Each row below holds a small network's activations on one input, seen along a few directions.
In each table, some parts of the input vary, and every possible input appears once, in random order.
Descriptions start from the smaller parts, as in this example, which fits no table here: one of 2 separate values, together with either a single point or one of 9 places around a ring or (one of 4 places along a line, together with one of 8 places around a ring).
Shared parts are said once, and a part with two or three values counts as separate values.

Other details of the inputs vary at random and push rows far along three fixed directions, the same in every table; ignore that.
To show where, the next rows are all for the same input, with only those details redrawn:
[ -7.8   1.4 -22.1 -30.0 -10.3  12.8 -15.2  11.6   5.1   0.2 -36.6]
[ -4.1  -2.9  21.8  -9.2   7.5   7.3   0.3 -10.7  23.4 -20.1  14.0]
[ -2.2  -3.7  25.2 -10.7   7.8   7.0   0.6  -8.8  24.4 -24.2  12.8]
[ -3.1  -4.1  26.3  -9.9  10.5   8.4   1.4 -10.7  27.0 -23.0  17.0]

A family of inputs:
r1: [ 12.3 -13.2  21.7  31.6 -24.3 -30.1 -24.4   2.5 -52.0  -1.0  -5.1]
r2: [-11.9   0.7   4.2  -4.4   5.4  -2.4  -5.1 -12.4  19.3  -5.9  25.7]
r3: [-11.0   7.2 -26.0  29.8   3.1  -0.9  14.9  -4.3 -18.6  47.3  29.8]
r4: [-28.4   1.0 -31.8  38.0   5.6   5.3  18.3 -11.6 -18.0  61.0  17.7]
r5: [ 42.1  -4.3  31.1  22.2 -37.7 -50.3 -30.2  14.0 -71.4 -34.2  -2.7]
r6: [ -4.1  -2.9  21.8  -9.2   7.5   7.3   0.3 -10.7  23.4 -20.1  14.0]
r7: [-16.2   2.8 -35.7  43.5  -8.3   2.8  13.1  -9.6 -29.6  54.3  26.6]
r8: [  2.9   3.1  -4.5  19.8  27.1  -2.2  19.7 -12.1   5.3  10.0   7.8]
r9: [  3.8   1.6 -26.5 -24.1  -5.5   8.8   7.8  25.8   5.5   7.1 -36.3]
r10: [  5.4   8.1 -29.6 -28.3  -2.8   1.4   4.9  29.5   8.1   8.9 -30.9]
r11: [  9.5   2.5  -9.8  19.7  23.9   2.2  19.8 -14.6  -1.7  11.5  19.2]
r12: [ 18.8  14.4 -31.4 -21.9  17.4   5.9   3.3  22.5  -3.6  10.6 -36.5]
r13: [  2.3  -0.2  15.0   3.2   7.6  -6.8  22.9   2.4  18.6 -12.8   4.5]
r14: [ 23.1  -7.4  25.3  25.5 -34.7 -20.6 -26.2  11.0 -47.3 -11.1  -3.0]
r15: [-11.5   3.4 -18.3 -28.0 -12.0   9.3 -11.7   6.6   6.7   1.5 -43.3]
Q: What do these inputs look like to the network?
A: one of 3 separate values, together with either a single point or one of 4 places along a line
Q: The inputs of r9 and r10 match in every part but the choice among 3 separate values. If r6 is changed in the same way as r9 into r10, which row does it become?
A: r2
Q: Which other rows does r7 become when the choice among 3 separate values takes its other values? List them by row number.
A: r3, r4
Q: List by row number the other rows that have the choice among 3 separate values in common with r4.
A: r1, r8, r13, r15
